A small network was trained on made-up records. Each row is its average activation on records with the value named, seen along a few directions.
Values that are neighbours, or in one group, have similar rows; names and order tell nothing.
(in the rows, 500 means zero)
Random noise pushes rows far along 9 fixed directions. That doesn't count. These rows show it; they differ only by the noise:
[549 350 505 343 483 736 585 555 443 643 446 345 602 381 430 390 591 635
 324 651]
[455 396 511 599 549 397 397 533 502 414 368 647 352 562 368 500 430 436
 635 331]
[560 521 341 527 346 290 560 410 550 453 459 514 588 477 401 423 613 500
 485 538]
[544 506 442 473 434 491 570 526 503 546 506 535 641 445 468 502 499 564
 469 773]
[566 396 315 468 465 520 395 444 486 533 645 583 503 577 597 349 489 510
 559 617]
[509 495 468 517 631 518 452 370 602 612 789 541 511 797 758 432 287 607
 809 488]
[559 351 394 433 522 714 461 544 419 526 506 374 426 451 485 414 618 432
 414 371]
[543 391 208 484 412 390 662 527 405 440 490 615 486 520 263 296 521 563
 299 527]
[508 511 557 421 499 741 646 668 432 585 454 423 661 354 428 568 505 575
 301 800]
[474 480 604 507 562 422 515 521 548 493 215 274 439 421 394 647 575 451
 587 242]
[510 458 620 579 409 580 583 564 510 476 431 656 598 406 255 483 554 516
 444 595]


Values of SEB:
zunaf: [499 541 477 497 505 589 576 574 461 459 512 478 483 444 482 508 482 491
 384 593]
kibiv: [415 665 565 496 494 657 425 557 420 486 622 496 538 543 643 511 450 453
 289 510]
reb: [511 609 443 549 407 459 469 481 506 415 559 633 545 518 502 397 492 463
 476 614]
nis: [512 600 454 508 519 529 719 519 487 533 631 417 573 573 489 480 471 569
 471 352]
pep: [483 694 457 505 459 512 681 517 424 426 575 395 602 496 511 461 535 513
 246 451]
dem: [577 467 522 528 498 552 632 546 440 549 630 603 575 443 415 581 477 530
 535 525]
viz: [525 609 488 513 635 668 918 566 508 550 762 436 534 610 443 657 386 548
 444 442]
gar: [413 419 595 500 534 332 436 454 473 541 401 632 425 522 453 520 431 561
 551 490]
vulak: [475 536 727 515 629 717 583 586 551 611 530 431 537 542 500 596 383 572
 588 446]
kir: [462 783 582 522 484 669 658 617 407 468 658 525 646 373 552 669 542 425
 213 715]
maler: [560 423 502 506 378 499 465 468 462 460 446 628 581 379 352 335 625 510
 432 560]
vura: [469 499 528 528 566 400 376 517 546 457 485 660 399 523 593 587 358 498
 638 675]
pefu: [434 492 655 464 649 554 331 506 451 529 497 460 398 542 667 580 426 500
 596 384]
ruv: [518 800 332 633 359 314 550 330 642 337 802 575 551 609 696 515 558 339
 476 516]
rimum: [548 476 411 375 394 325 460 479 527 525 335 359 490 307 567 653 634 446
 476 697]
vud: [552 555 342 465 463 407 594 481 526 534 561 442 563 528 575 537 493 544
 483 690]
The values of SEB form a 2 by 8 grid.
- List every value one step from viz, in the order listed. => vura, rimum, vud
- List every value one step from reb, in the order listed. => zunaf, vulak, maler
- List every value one step from dem, in the order listed. => kibiv, nis, pep
A value of SEB combines one of 2 hidden first parts with one of 8 second parts; all combinations occur once.
- vulak and gar share the first part; vulak and reb share the second. Which value has the first part of reb and the second part of gar? => kir
- kibiv and dem share the first part; kibiv and pefu share the second. Which value has the first part of pefu and the second part of dem? => pep
- viz and nis share the first part; viz and vura share the second. Which value has the first part of vura and the second part of nis? => maler
